D: [123  81 143 113 150 124 116  27 121 136]
H: [ 98 113 104 118 128  94 139 113 141 148]
T: [152  69 110 113 129 151 127 174 125 111]
W: [ 93  69 110 113 129 145 116 117 106 111]
P: [123  92  81 138 127 109 137  76 135 129]
M: [149  81 143 113 150 146 101  94 101 131]
X: [ 33  73 135 117 133 121 116  70 110 140]
miss X: [133 140  73  70 135 116 121  33 110] -> [117]
miss T: [127 110 151 113 129 111 174  69 125] -> [152]
miss T: [113 110 127 111 129  69 125 152 174] -> [151]
miss X: [140  73 110  33 117 121  70 135 133] -> [116]
miss D: [136 121 113 150 116 143  27 123  81] -> [124]
miss M: [101 143  81 113 131 146  94 101 149] -> [150]

Q: [199 115  98 106]
L: [102 100 120 114]
C: [122  88  67 107]
J: [ 28  79  29 103]
R: [163 126 118 110]
U: [130  79  62 103]
K: [134 156 146 138]
Z: [102 100 120 120]
E: [147  93  76 102]
miss Q: [115 106 199] -> [98]
miss J: [103  28  29] -> [79]
miss R: [118 126 163] -> [110]

Kuf: [ 39  21  12  25 180  63 211 181 213  27 109 176]
sim: [200 172 205 221 111 202  64  64  99 204 180  69]
Zusu: [ 75  77   9  30 181  73 211 194 247  25 173 214]
Ladib: [168 180  86  82 213 190 208 216 199 108 175 146]
razig: [174 152 191 156  91 186  54 200 208 176 182 166]
vuvir: [149 137 196 195 100 142  90  69  86 199  67 152]
Sogu: [174 152 191 156  91 186  54  75  55 193  98  86]
bam: [ 63  39 163 146 100  61  40  70  18  99  38 202]
daka: [107  24 144 127  76  13  76  76  71 106  44 195]
miss sim: [180 202  99 204  64 172 205 200  64  69 221] -> [111]
miss Sogu: [174 152 191  55  86 186  91  98 156 193  75] -> [54]
miss bam: [163  18  99  39 202  61  63  38 146  70  40] -> [100]
miss daka: [ 76  44 127  71  76  13 107  76  24 195 144] -> [106]

F: [ 15  15 151  16]
Y: [157 193 192  29]
G: [169 219  57  58]
B: [175 174  47 107]
N: [220  28  88 110]
miss G: [ 57 169  58] -> [219]
miss B: [ 47 174 107] -> [175]
miss G: [169  57 219] -> [58]
miss N: [110  88  28] -> [220]
miss F: [ 15 151  15] -> [16]
miss Y: [192  29 157] -> [193]
miss G: [219 169  58] -> [57]

zat: [ 24  38  33  34  51  48  60  28 133  99  79  34  44  38  68  35 152  47
  40  38  44  66 146  99  43  40  44 189  40  58 203  36  59 192  33  37
  55  53  37]
mul: [216 205 215 213 186 221 193 209 139 174 173 200 220 193 180 225 102 221
 224 224 209 165 107 188 192 222 224  33 219 195  51 201 203  55 195 200
 218 152 218]
tomu: [ 55  49  72  60 148  63 155  66 178 166 192  42 101  47 105  47 204 147
  96  62  87  37 190 196 152  54  87  42  50  83 113  48  71  70  63  47
  66  31  87]
kav: [206 194 185 203 222 207 217 197 223 213 223 146 225 217 211 193 214 221
 211 211 198 106 210 219 228 211 203  29 213 193 104 209 215 150 205 200
 215  74 197]
ziseg: [ 51  67  51  50  60  37  52  60  41  48  46 125  47  60  38  62  35  24
  67  35  55 144  58  39  47  79  56 215  58  73 179  63  64  91  62  76
  70 181  59]
baga: [222 220 212 219 211 212 180 215 196 218 208 203 233 223 222 217 196 221
 223 217 199 197 205 206 213 215 194 179 219 217 140 216 226 202 200 214
 205 198 219]
depa: [127 164 106 116  46  48  47 122  35  55  31 136  72  44  16 110  33  47
  83 115 101 141  38  29  28  86 122 140 103  64  86  93  52  60  48  62
 101 136  97]
Zipes: [ 52  23  47  50  79  57  53  32  46  40  36 119  54  51  69  42  54  36
  36  40  48 162  40  23  49  50  50 220  39  58 225  35  57 117  46  51
  56 176  37]
beza: [ 55  39  42  55 178 130 116  30 213 217 220 121 105 134 223  60 221 101
  61  39  71 191 209 198 119 102  52 223  59 135 219  65 123 216 119 140
  98 163  74]
miss beza: [219 217 223  42  74 216  98  61 213 221  52 198 163 102 123 130 209  60
  55  65 220 119 191 134 121  59 105 140  71  39 135 223 101 119 178  55
  30  39] -> [116]
miss tomu: [ 55 105 113  60  87  47  48 196 166 155 152 192 178  63  47  49  66 148
  62  72  96 204  87  31  87  47  70  42  50  54 190  37  71  66  83  42
 101  63] -> [147]

zene: [ 57 154 170 189 133 186 169]
kofu: [ 44 173 156 163  78 172 163]
fugep: [ 79 211 156 180  85 105 147]
gok: [ 65 157 131 196  59 119 162]
muf: [ 51 184 154 181 103  76 155]
siben: [ 73 153 153 159 141 105 140]
Kon: [ 82 165 105 171  94  16 112]
dab: [ 77 137 120 115  86  79 122]
pudem: [ 92 108 148 125 125  34 112]
Rol: [103  88  93 117  67  17 116]
miss dab: [122 137  86  79 120 115] -> [77]
miss siben: [105 153  73 153 159 141] -> [140]
miss Rol: [ 88  17 117 103  67  93] -> [116]

Vesog: [141 166 148 114 154 122 155 132 141 144  86 124 140 125 126 120  82  93
 126 102 148 147 131 126 122 115 153  79]
pas: [149 126 162 173 142 109 145 137  99 202  90 117 136 165  99 125  67  94
 134 142 146 146 144 113  98 151  84  74]
bado: [128 128 128 128 128 128 128 128 127 128 128 128 128 128 128 128 128 128
 128 128 128 128 128 128 128 128 128 128]
fifat: [128 128 128 128 129 128 128 128 128 128 128 128 128 128 128 128 128 128
 128 128 128 128 128 128 128 128 128 128]
gilus: [ 76 105  71  86 129 129  87 105 134  18 218 122 118 114 194 118 226 165
 116 103  94  83 144 108 186 113 151 208]
Metun: [142  97 180 164 165 127 116 148 128 177 107 144 157 146 126 125 105  89
 137 126 121 136 131 127 100 131  91 112]
limu: [142 170 123 148 109 100 183 125  86 177  91 101  97 149  82 125  73 120
 126 152 163 164 135 113 120 161 125  76]
daket: [143 108 180 163 167 119 124 143 125 181  98 137 153 151 128 122  89  82
 135 114 129 137 140 121 102 164  94  94]
rusev: [142 170 123 148 109 100 183 125  86 184  91 101  97 149  82 125  73 120
 126 152 163 164 135 113 120 161 125  76]
kizu: [147 145 173 135 167 125 138 141 147 172  75 137 158 134 126 121  69  82
 136 102 138 137 133 134  99 112 131  70]
miss daket: [ 98 153 137 164 122 108 125 163 167 128 102 119  94 114 181 180 135  94
  82 143 143  89 140 124 121 129 137] -> [151]
miss daket: [108 151 140 129 114  89 124 143  94 128  82  94 137 143 125  98 167 122
 164 102 121 153 180 181 119 135 137] -> [163]
miss rusev: [126 101 113 148  82 142 184 125 163 135  86 120 125 120 164 123 149  97
 152  91 161 170 109 125  76  73 183] -> [100]

molu: [160  98 133  61 161 131 108  91]
vot: [ 83 122 114 169  73 185 110 124]
Modib: [125  96 103  86 120 124 122  81]
Gofa: [106 159 135 233  90 149 158 132]
siz: [116 113 116 115  87 138 141 122]
vomef: [153 100 114  65 163 164 125  78]
Sel: [153 100 114  65 163  62 123 144]
guzet: [126 101 104  87 121 110 118  61]
gik: [ 75  85  84 122  64 191 108 100]
miss guzet: [101  61 104 121 126 110 118] -> [87]
miss vot: [ 83  73 122 124 185 114 169] -> [110]
miss Gofa: [149 233 106 158 135  90 159] -> [132]
miss vomef: [114 164  65  78 100 125 153] -> [163]

S: [234 150 138 118 130 115 105 114 121 122 105 104 113 126 119 136]
A: [180 135 110 150 148 123 129 141 130 128 130  96 126 138 115 136]
V: [173 201 147 144 129 128 136 131  88 133 143 128 120 102 128 154]
miss V: [133 128 144 136 147 102 173 154 201 120 131  88 129 128 128] -> [143]
miss S: [126 121 105 119 115 150 122 113 114 136 105 130 118 104 138] -> [234]
miss S: [150 118 113 114 138 115 234 105 104 130 136 126 105 121 119] -> [122]

